Each row below holds a small network's activations on one input, seen along a few directions.
Each table varies a few parts of the input and shows all the possible inputs, shuffled.
A made-up example of a description, with smaller parts first: one of 2 separate values, together with either a single point or one of 11 places around a ring or (one of 6 places along a line, together with one of 8 places around a ring).
Shared parts are said once, and a part with two or three values counts as separate values.

Other details of the inputs vary at random and push rows far along two fixed directions, the same in every table; ignore that.

A family of inputs:
r1: [-40.3 -26.0  34.1  -6.2   9.7   5.7 -25.6 -20.4  23.2  -2.9  15.5]
r2: [-36.2  62.0   0.3   4.3  -6.2 -36.3  29.1 -36.8 -52.3  -5.2  54.1]
r3: [-26.7 -43.8  19.7 -35.3  26.5 -10.7 -25.6 -23.6  16.8  29.9  31.2]
r4: [-37.8  51.7  -3.9  -5.8  -5.8 -56.3  33.5 -25.9 -62.6  16.7  36.3]
r5: [ 34.1 -26.5   8.2  22.8   5.0  40.9 -15.0  20.7  33.9 -20.5 -37.0]
r6: [-37.1  63.5   6.2   1.9  -6.2 -36.0  27.2 -31.3 -56.9  -6.9  51.9]
r7: [-20.2 -39.3  27.5 -33.3  16.5  -8.8 -34.0 -22.1  29.4  30.6   2.4]
r8: [ 36.6  48.6 -52.1   2.9 -24.3  -5.6  41.7  28.3 -33.4 -10.3  -1.5]
r9: [ 69.5  70.1 -63.5  39.1 -23.8   6.9  55.8  46.1 -59.0 -10.5 -44.9]
r10: [-27.5 -42.2  41.3  -1.7  20.9   7.8 -25.9 -26.8  39.3   0.0  14.5]
r11: [-66.0  52.3   8.8  -7.5  -9.0 -38.6   9.0 -33.3 -47.8 -11.6  50.7]
r12: [-47.0 -38.6  32.6 -19.6   2.0 -31.7 -11.6 -23.7  24.9  21.8  24.2]
r13: [ 86.0 -72.0 -27.7   8.0  15.4  70.6 -33.0  55.3  61.6  -0.1 -74.8]
r14: [ 50.0  80.8 -49.6  39.5 -30.0  18.5  39.4  37.0 -55.2 -36.6 -27.0]
r15: [ 21.6  45.3 -24.9  26.2 -20.7  12.3  14.3  21.8 -29.8 -32.8 -19.9]
r16: [-41.4 -30.8  22.2 -37.0  13.1 -23.2  -8.5 -19.9  21.7  17.0  40.2]
r17: [ 57.8 -45.5  -5.1  -0.9   7.5  43.8 -25.1  27.1  46.4  14.2 -57.9]
r18: [-59.7 -11.5  37.8 -12.6  12.8  -9.1 -21.7 -29.1   9.8  -1.6  31.4]
r19: [ 49.0  80.2 -49.4  39.0 -27.3  19.2  37.6  40.2 -53.3 -39.3 -29.4]
r20: [ 53.2  61.9 -50.5   7.2 -15.7   3.9  27.6  27.5 -43.3   3.7 -28.1]
r21: [-48.2  35.5  14.8 -12.5   4.6 -53.9  27.6 -36.3 -51.0  26.2  48.2]
r22: [-14.1 -49.8   9.2 -31.5  22.4  -3.3 -32.9 -11.8  24.2  22.7  12.4]
r23: [-41.1 -31.3  16.2 -37.4   5.5 -27.5  -9.7 -19.8  20.8  13.3  36.2]
r24: [ 36.6 -42.5   9.2  23.4   2.1  45.5 -25.7  21.5  46.3 -24.0 -46.6]
r25: [ 35.7 -48.7  -0.6  14.1  -4.2  28.0  -7.8  32.1  49.4   4.1 -44.9]
r26: [-32.6 -47.3  34.5 -15.0   5.7 -16.2 -12.4 -17.8  35.2  24.3  16.3]
r27: [ 46.0 -56.0   4.7  27.8   3.4  54.2 -28.2  20.9  61.8 -22.3 -53.6]
Description of these inputs: one of 3 separate values, together with either one of 4 places along a line or one of 5 places around a ring.
- The inputs of r2 and r27 match in every part but the choice among 3 separate values. If r3 is changed in the same way as r2 into r27, which row does it become? => r22
- List by row number the other rows that have the choice among 3 separate values in common with r18. => r5, r9, r10, r13, r16, r19, r20, r25
- Change only the place on the ring of 5 in r22. List by row number the other rows that result. => r4, r7, r12, r23

A family of inputs:
r28: [ 40.6 -25.4 -40.0   3.2  -5.9  29.1 -12.9  30.6  10.8   6.5 -32.9]
r29: [ 10.7 -26.9  18.1   2.2  25.1  42.6 -32.0   8.6  38.7 -13.2 -32.7]
r30: [-17.0  -9.2 -13.0 -25.9  -9.2 -13.8  -5.5  -7.0   9.6  23.3  17.8]
r31: [-19.0 -16.6  12.5 -29.3  23.6 -10.7 -20.6 -27.6   9.9  27.6  18.2]
r32: [  7.4 -52.8  20.8  25.7   1.3  12.1 -26.5  12.3  37.2   2.0 -36.0]
r33: [-74.4 -23.8  46.0 -12.0  16.3 -28.9  -9.9 -37.3 -11.4  19.1  31.2]
r34: [-24.6 -11.0  25.7 -18.9   8.8 -13.2 -24.7 -37.2   8.6 -11.4  16.9]
r35: [ 50.9 -13.1 -34.7  -1.8  -3.6  38.5 -21.1  20.6  15.4   9.7 -40.6]
r36: [-64.3  33.7  24.9   0.0  -2.6 -40.8  30.2 -51.9 -23.2  -1.5  81.1]
r37: [-18.6 -78.2  20.4 -23.5  29.8   3.5 -36.3  -8.7  47.9  25.0   3.8]
r38: [  9.3 -12.0   9.1 -18.1  21.3  -5.5  -7.8 -11.7   6.2  21.8  -0.3]
r39: [-10.2 -15.5   6.2  -9.4 -12.6 -11.1  -2.5 -10.3  22.9 -20.0   2.4]
r40: [ 33.9  49.7 -17.2  35.5 -20.7  -0.6  12.1  10.0 -27.9  -7.9 -32.3]
r41: [  5.2 -44.5  13.5   3.1   4.8  36.1 -38.3  26.2  35.3 -19.8 -15.8]
r42: [ -8.8   6.3  19.0  -9.3   3.0  20.1 -30.7  -3.4   5.9 -14.7   6.5]
r43: [ 11.5  50.4 -25.2  -1.0  -9.7 -30.3  43.5  10.3 -65.2   7.4  23.1]
r44: [ 21.1  47.3 -29.1  12.5 -33.2  15.1  16.5  35.6 -16.2 -29.8  -7.5]
r45: [ -0.2 -39.9  10.2   7.0  21.2  32.3 -22.1  19.7  31.4 -16.4 -24.7]
r46: [ -4.5 -15.1  18.9 -21.4  -1.1 -17.3  13.6   0.1   9.9  21.2  16.5]
r47: [-13.4  67.9 -17.5  15.6 -30.3 -22.2  48.7   3.1 -55.3  -2.7   0.4]
r48: [ 30.2  36.4 -48.3   0.1 -17.8  -9.9  31.7  24.3 -17.8   4.5  -7.5]
r49: [ 35.4  33.7 -36.6   1.3 -13.6 -14.1  40.6  24.6 -19.0   4.2 -11.0]
r50: [-22.4  -1.7  21.7  10.8 -15.9 -22.2   3.3 -10.2  13.9   8.5  -1.4]
r51: [ 40.5  -6.4  -1.4  27.8  -3.0  44.9  -8.2  22.4  11.6  -5.9 -63.8]
r52: [-23.8  -0.3  11.4  -4.5   4.8   5.8   1.4   4.6  18.0 -10.0   1.3]
r53: [ 31.0  29.1 -29.9  44.5  -7.4  18.9  29.6  12.4 -26.0 -29.4   2.9]
r54: [ 47.0  40.3 -20.5   1.7  -6.8   2.0  24.3  17.4 -37.1   6.3 -11.4]
r55: [-55.8  40.6  30.0   1.1  13.7 -30.5  11.4 -63.5 -34.5   1.0  78.3]
r56: [ -7.1 -20.7   1.9 -14.1  18.8 -20.5   3.4  -4.9  -3.1  17.7  12.8]
r57: [-10.7 -22.2   3.2  -3.0   0.8  -9.5 -11.5  -9.1   3.5 -23.0   4.5]
- What do these inputs look like to the network? => one of 3 separate values, together with either a single point or one of 4 places along a line or one of 5 places around a ring
- The inputs of r41 and r42 match in every part but the choice among 3 separate values. If r57 is changed in the same way as r41 into r42, which row does it become? => r34
- List by row number the other rows that have the choice among 3 separate values in common with r36. => r30, r39, r44, r46, r47, r48, r49, r50, r52
- Change only the place on the line of 4 in r38. List by row number the other rows that result. => r31, r35, r54

A family of inputs:
r58: [-20.8 -30.3  46.9   5.8   0.8  27.3 -37.5 -13.5  40.5 -16.9 -16.0]
r59: [ 57.4 -45.5 -33.4   4.7 -15.5  17.8  15.0  51.3  34.1  -0.2 -41.7]
r60: [-28.2 -40.2  28.7   3.0  -0.6  20.8 -21.3  -7.1  35.2 -37.3  13.6]
r61: [-44.0  17.0  18.3 -32.6  25.8 -20.0  -8.8 -41.6 -16.3  -4.3  64.0]
r62: [ -0.3 -63.8  -9.1 -37.3   9.8   5.1 -28.4   2.8  40.5  16.7   6.3]
r63: [ 12.3 -51.5   9.9 -22.5  27.9  12.2 -36.2 -11.4  28.2  37.3  -3.5]
r64: [ 35.0  34.8 -16.7  34.4 -11.2  40.0  16.3  16.9  -6.7 -41.8 -12.1]
r65: [-18.1 -42.6  41.8  11.6  -5.9  -0.5 -17.7 -10.7  49.8   1.9 -25.4]
r66: [ 47.7  12.3 -29.1   5.4 -20.8  -4.9  27.9  30.9  -9.0  15.3 -43.1]
r67: [-21.4  70.7  -0.8  32.6 -17.2 -43.1  46.8 -22.7 -62.6  -2.1  32.7]
r68: [ 37.9 -34.9 -17.6  39.8 -24.5  26.3  11.1  39.1  41.2 -32.2 -45.3]
r69: [-50.1 -18.8  51.6  12.8  12.9 -24.3  -3.8 -35.7   4.5  17.2   5.2]
r70: [-39.1  -0.5  11.5 -27.1   9.8  -6.0 -24.5  -9.5   4.8  -8.4  31.0]
r71: [-23.1 -16.9  22.6 -17.4  19.4 -30.0   6.3 -15.1  -9.4  44.5   3.4]
r72: [ -0.8  56.6 -27.5 -14.3  -8.6 -50.0  59.6  -8.8 -54.4  21.0  43.0]
r73: [-34.7   2.8  -2.7 -45.7  20.8 -32.8  -0.5 -37.9 -12.8  32.9  60.2]
r74: [-47.5  74.6  13.7  18.5  -2.3 -21.7  17.9 -32.1 -70.6 -14.5  31.5]
r75: [ 48.7   0.5 -17.4  11.7   0.0  -2.6  25.2  20.2 -10.5  23.3 -23.7]
r76: [ 44.0  -2.5   6.4  46.5  -0.3  56.7 -12.2  18.9  13.3 -32.5 -40.7]
r77: [-22.6 -17.4  36.8 -14.4  33.2   4.5 -41.4 -31.4   5.5   8.0  29.7]
r78: [-32.1  35.3   6.3  11.2 -18.3   1.0   9.2   0.9 -17.8 -33.4  19.5]
r79: [ 47.6 -21.1 -46.6 -11.8 -10.0  29.9 -10.0  47.3  25.5   8.0 -38.0]
r80: [-18.0  35.4 -28.2 -13.7  -3.0 -13.0   2.9  -2.9 -32.0 -28.5  35.5]
r81: [ 40.4  13.6 -34.1 -17.0 -12.1   7.2  -6.7  16.1  -8.2  19.0 -28.5]
r82: [ 29.4  51.6 -53.3   3.1 -35.1 -26.7  55.4  41.7 -41.7   7.1  -7.6]
r83: [ 42.1  93.6 -52.5  12.2 -22.9   7.0  19.0  22.4 -61.9 -29.0 -19.4]
r84: [ -2.0 -40.8  10.8 -26.2  29.3   3.4 -33.9 -13.5  12.7  41.7 -14.7]
r85: [-34.7 -15.8  36.5 -18.2  37.7   4.8 -41.5 -29.7   1.1   9.8  11.0]
r86: [-36.4 -31.9  37.9   5.9   8.2 -15.7   3.6 -29.4  33.4   1.5  27.1]
r87: [ 31.4 -24.3 -10.9  38.9 -27.1  27.3   8.1  44.6  43.7 -23.8 -53.8]
- The inputs of r80 and r77 match in every part but one. If r62 is changed in the same way as r80 into r77, which row does it become? => r63
- What do these inputs look like to the network? => one of 5 places around a ring, together with one of 6 places around a ring
- Change only the place on the ring of 6 in r74. List by row number the other rows that result. => r58, r60, r64, r76, r78
- Change only the place on the ring of 5 in r84. List by row number the other rows that result. => r69, r71, r74, r85
- Change only the place on the ring of 6 in r72. List by row number the other rows that result. => r59, r66, r71, r75, r82
